A small network was shown many inputs. Here are its activations along a few directions, one row for each input.
Each table varies a few parts of the input and shows all the possible inputs, shuffled.
A made-up example of a description, with smaller parts first: line(4) and (point or ring(11) or (values(3) and ring(8))).
Shared parts are said once, and a part with two or three values counts as separate values.

Rows:
r1: [  6.8  12.4 -33.4   8.2  17.9  20.1 -21.6  -4.8  15.6  16.2 -30.0  47.0]
r2: [ 22.4  18.5 -21.3  -6.0  23.5  22.9  11.4  -0.5 -23.0  24.5 -18.2  29.1]
r3: [ 10.6  17.8 -33.9  23.4 -10.7  51.1 -25.1   7.6  -5.5   4.8   2.1 -10.0]
r4: [ 12.2   0.1 -17.0  35.4  15.2 -18.1 -29.4 -31.0 -27.5  -9.2 -26.2 -15.1]
r5: [ 26.5   6.3  18.9  22.8 -17.9 -30.9  31.7   1.0 -12.2  12.0 -14.9  -2.1]
r6: [-75.0 -40.7  53.0 -95.5  -3.1 -39.7 -24.4  18.9  -5.7 -70.1  47.7 -37.8]
r7: [-75.6 -45.5  60.2 -91.9   7.8 -39.0  11.6  25.8 -10.9 -52.7  38.0 -34.2]
r8: [ 34.6   9.0  -5.7   5.3 -25.7  -4.8  30.5   5.1  10.8  18.7  13.8  -1.2]
r9: [  1.3  17.2 -34.2  17.3  12.6  57.5  36.2   8.2  23.4  13.8 -10.7   7.6]
r10: [ 23.8  -2.5  -3.8  22.0 -22.8   6.3 -13.3   9.6  44.0   0.5  17.7  17.6]
r11: [-10.8   4.3   0.5  39.0  23.1   6.2  10.1 -16.1 -16.7  25.5 -22.9   1.7]
r12: [ 23.2   3.2  16.5  20.1 -19.9 -31.5 -17.6 -23.7   7.7  16.0   3.6  -2.5]
Q: Changing only one part turns r7 into r6. The same change can be made to r9. Which row results?
A: r3
Q: What do these inputs look like to the network?
A: values(2) and (point or ring(5))
Q: Which other rows does r4 become when the values(2) part takes its other values? List them by row number.
A: r11

Rows:
r13: [ 56.9  -0.6   2.4  38.9 -17.2 -30.1  14.7  12.9   4.6  38.7  25.2  13.6]
r14: [ 25.6   7.9 -38.3  57.1  28.5  42.4   0.2   6.1 -39.5  21.1 -29.2   8.6]
r15: [ 45.4  31.6 -74.8  63.8  14.2  63.3 -12.9   5.9  -7.1  31.5 -29.4   7.2]
r16: [ 72.2   6.3 -25.1  54.7 -34.0  -4.6  18.2  37.6  41.2  58.0   6.8   2.0]
r17: [-50.6  -2.8  11.0  -6.7  14.6  11.5 -38.5 -30.0 -26.1 -35.7 -29.4 -10.9]
r18: [-44.1  11.7 -18.8 -54.9  15.3  80.2  55.6  13.9  -2.4 -54.8  14.2  -1.6]
r19: [ -3.3  21.9   0.5  15.9  25.7   9.2 -12.0 -12.7 -46.5  20.8 -44.9   3.2]
r20: [-13.4  -3.7  43.3 -19.8 -15.4 -66.1 -27.6   9.5  22.6 -20.6   7.5  -4.6]
r21: [-24.6  -8.7  18.5 -61.6 -17.6   5.7  82.5  18.0  43.7 -26.6  62.7  -5.8]
r22: [-66.1 -33.5   7.3 -32.4  16.5   8.1 -57.3 -40.5 -15.6 -47.1 -22.3  -0.7]
r23: [ 36.8   9.7  33.6  -5.3 -15.4 -63.3  26.2 -20.1  -4.4  32.1  -0.3 -12.3]
r24: [-34.6 -39.8  40.4 -49.6 -15.1 -56.5 -49.2  -0.7  29.5 -17.4  39.2   1.3]
Q: What do these inputs look like to the network?
A: values(2) and (point or line(5))
Q: Changing only the values(2) part turns r16 into r15. The same change can be made to r24. Which row results?
A: r22
Q: Which other rows does r17 become when the values(2) part takes its other values? List them by row number.
A: r20

Rows:
r25: [-37.9 -11.0  13.1  -2.1  30.8   6.2  -4.2 -28.0  -1.7 -35.0 -29.4  -3.9]
r26: [ -3.5  -8.9 -12.4 -38.6   6.9  35.7  30.6   7.9 -23.2 -42.4   9.9 -19.3]
r27: [ -8.8 -10.0  37.7 -14.3 -10.3 -41.6 -37.3 -13.1  13.9 -18.5  21.3 -26.3]
r28: [  7.8  -9.6  15.6 -48.8 -25.7 -35.3  28.6  48.6  26.3   0.3  57.7  -8.8]
r29: [-29.5  -1.2  -1.0 -19.3  32.4   1.1 -45.6 -43.1 -25.4 -21.2   0.1 -21.7]
r30: [-16.9   3.5  30.3 -16.9 -17.7 -13.2  26.3  12.5  63.2 -13.0  15.3 -20.9]
r31: [  0.9   0.8 -30.9  73.8 -29.9  52.1  -0.4  25.4   4.7  24.1 -13.0  -7.6]
r32: [-25.1 -18.7  28.4 -32.9 -20.9 -36.9  22.2  55.3  35.3  19.0  19.4  -1.6]
r33: [44.1 39.8  7.5 47.0 13.9 -3.8 49.7  4.7  2.7 38.9 -2.5  7.1]
r34: [-26.7   8.0   2.7 -47.6 -19.4   9.0  23.2 -21.2  27.3  11.4  -1.4   0.0]
r35: [ 41.5 -13.9 -45.8  34.3  37.9  -9.2 -19.5 -23.5  37.0  33.0 -29.6  34.0]
r36: [-57.7 -33.2  13.0  -8.2  43.1  24.3  -7.7 -11.9 -44.3 -17.5 -29.5  22.6]
r37: [ 46.8  40.2  10.3  38.8  28.6 -32.3 -17.4 -27.3 -37.2  55.9   7.1  -3.0]
r38: [-31.8   4.3  -7.8 -21.0  29.6  30.8  28.7 -16.8  13.4 -15.1 -16.5 -26.7]
r39: [-48.9   9.9   3.6 -16.3  40.4  16.0 -50.0 -19.1 -53.1 -35.1  -1.8  13.2]
r40: [ 59.5  10.1 -34.1  18.4  17.7  -6.2 -62.2 -21.6  13.4  12.9 -20.3  19.3]
r41: [-31.2   2.6  16.6 -31.8 -20.1 -20.7  -7.7 -40.3  14.8  -0.8 -17.3  15.1]
r42: [-22.3 -29.9  53.4 -23.0  -3.9 -48.1 -19.2  31.0  35.8  29.6   9.8  -0.1]
r43: [ 17.9  10.8 -15.8  70.7 -26.7  18.0 -57.1   3.7 -33.7   8.7 -19.8 -13.4]
r44: [ 33.0  30.4  21.8  58.7   4.1 -28.7  16.2  -3.2 -25.1  25.6 -22.8  33.4]
r45: [-13.4  -8.6  27.3 -30.0 -14.8 -26.2 -32.9 -49.8 -13.9 -17.9  10.2  -3.2]
r46: [ -7.3  -9.8  43.7 -40.5 -32.4 -68.4 -50.4  36.8  -5.7   1.8  15.2  -5.3]
r47: [-37.7 -37.6  37.3   7.0 -16.8 -40.0   1.8 -14.9  21.5  -7.9   9.2  -7.7]
r48: [ 67.5  28.5   6.4  22.0  -1.6  18.3  50.2  11.7 -32.5  28.2  26.2  21.7]
r49: [ -3.5  31.5 -16.3 -54.0 -39.3   5.1  26.6 -14.9  10.4 -24.7  29.7  -4.5]
r50: [ 50.6 -13.4 -62.1  16.0  13.4   8.6  18.6   0.6  27.8  35.6 -30.4  22.6]
r51: [ 73.5  -7.4 -71.7   3.2  -5.3  15.3  22.0  23.4  -0.3   3.9 -12.8  18.3]
r52: [  3.1 -13.0  -2.7  87.8 -16.9  29.5 -21.5  -1.5  -0.1  14.4 -30.9  -3.6]
r53: [-19.5  -2.2 -19.1 -38.8  29.1  52.2  22.1  22.1 -38.4 -44.9   9.3   0.3]
r54: [ -7.8 -18.7  -1.9 -24.5 -37.3 -17.6  38.2  20.6   8.1 -34.6  49.1 -14.6]
r55: [ 19.9  25.3 -53.2  55.3 -33.3  56.8   1.4  37.8 -12.3  11.0  10.3 -24.1]
r56: [-36.7   1.6   5.9 -24.2  44.5  49.1  26.8   8.2  -8.6 -25.7 -21.8   8.6]
Q: What do these inputs look like to the network?
A: line(4) and (values(3) or line(5))
Q: Changing only the line(4) part turns r28 into r32. The same change can be made to r53. Which row results?
A: r56
Q: Which other rows does r37 become when the line(4) part takes its other values? List them by row number.
A: r33, r44, r48
Q: Which other rows does r41 become when the line(4) part takes its other values? List them by row number.
A: r34, r45, r49

Rows:
r57: [-26.5 -11.5  -3.4  26.0  13.7  40.8 -39.9   2.1  -6.5  -1.6 -32.4 -16.1]
r58: [ 33.1  13.9 -22.1  52.3  -7.6   7.2 -15.0  26.4  19.6  16.5  14.8  17.3]
r59: [ 29.1  28.8 -67.1  31.0  20.5  64.8  -0.8 -17.2  18.1  -6.0 -15.1  20.2]
r60: [-45.5  12.1   0.3 -58.1   5.2   3.7 -57.6 -41.9   8.0 -23.9   3.0  -4.3]
r61: [-12.7 -26.8   1.5  67.2 -38.2 -14.8 -18.9  -2.6   8.0   8.8  10.9   0.2]
r62: [ -7.1 -17.9  36.1 -26.9   3.5 -43.3 -58.1   7.8  24.8  -7.0  35.5  20.1]
r63: [ 53.0  12.1 -45.0  47.2  -2.3  21.3   9.1  14.2  51.5  32.7  -5.5  23.6]
r64: [  5.2 -22.4  35.4 -41.8 -38.4 -37.9  81.8  31.8  34.0   2.2  56.7 -14.1]
r65: [ 22.9  41.0 -44.5   5.1  27.8  58.6  37.3  -6.2 -52.7  -1.3 -33.2  42.0]
r66: [ 21.3  26.2  22.7  48.4 -37.3 -53.1   7.3  -1.4 -10.5  30.8   2.9 -13.0]
r67: [ 13.6 -21.4  53.4  13.4 -18.0 -68.7  -3.2  -7.7  -6.4  17.3  30.4  -6.3]
r68: [-15.0 -17.8   2.3  -2.7 -44.1 -42.9 -34.3  -2.3  26.1  11.1 -13.7   2.6]
r69: [-49.8  -1.5  32.6 -62.6  45.2  -9.9 -16.2 -30.4 -26.2 -16.3 -34.6  19.1]
r70: [ 22.0 -17.2  42.8 -30.2  -2.6 -85.7 -12.9 -11.5  17.0  19.1  17.8   6.7]
r71: [-45.9 -45.5   2.5 -56.5   2.4  42.0  27.3  31.8  28.3 -44.2  29.7 -13.1]
r72: [-33.4  -9.8  21.4  27.6  40.7  29.4   0.1   0.2 -47.1  -4.5 -53.2  -8.0]
r73: [-13.8 -11.1   8.1 -53.2 -27.2  -6.2  29.8  54.2  53.2 -14.3  45.3 -46.7]
r74: [  5.4  43.7 -19.7  11.8  31.9  63.2  11.3 -28.7 -51.7  14.2 -21.2  -3.4]
r75: [-27.0 -22.1 -20.5 -16.1   1.9  -7.9 -47.2 -13.7 -27.0 -42.5  -0.7 -31.4]
r76: [ 90.2  25.3  -5.2  38.7 -10.8  -6.8  40.5  -1.2  15.5  45.7   1.0  27.6]
r77: [ 62.7  27.4  -3.4  35.5 -24.1 -26.8  17.7  16.4 -10.3  53.2   1.7  21.5]
r78: [-59.4 -17.8  13.4 -60.3  21.4  31.0  68.8   7.5 -12.6 -43.1  18.9 -24.9]
r79: [-31.8   9.3   6.0 -31.1  19.3  -6.4 -10.4 -19.4 -55.3 -33.0 -44.4 -31.1]
r80: [  9.2   3.0 -47.5  35.3  17.1  48.2 -16.6  -8.2   2.1 -13.8 -14.6  11.5]
Q: What do these inputs look like to the network?
A: line(4) and (point or line(5))
Q: Changing only the line(4) part turns r61 into r66. The same change can be made to r63. Which row results?
A: r76
Q: List by row number the other rows that have the line(4) part in common with r79.
A: r65, r69, r72, r74, r78
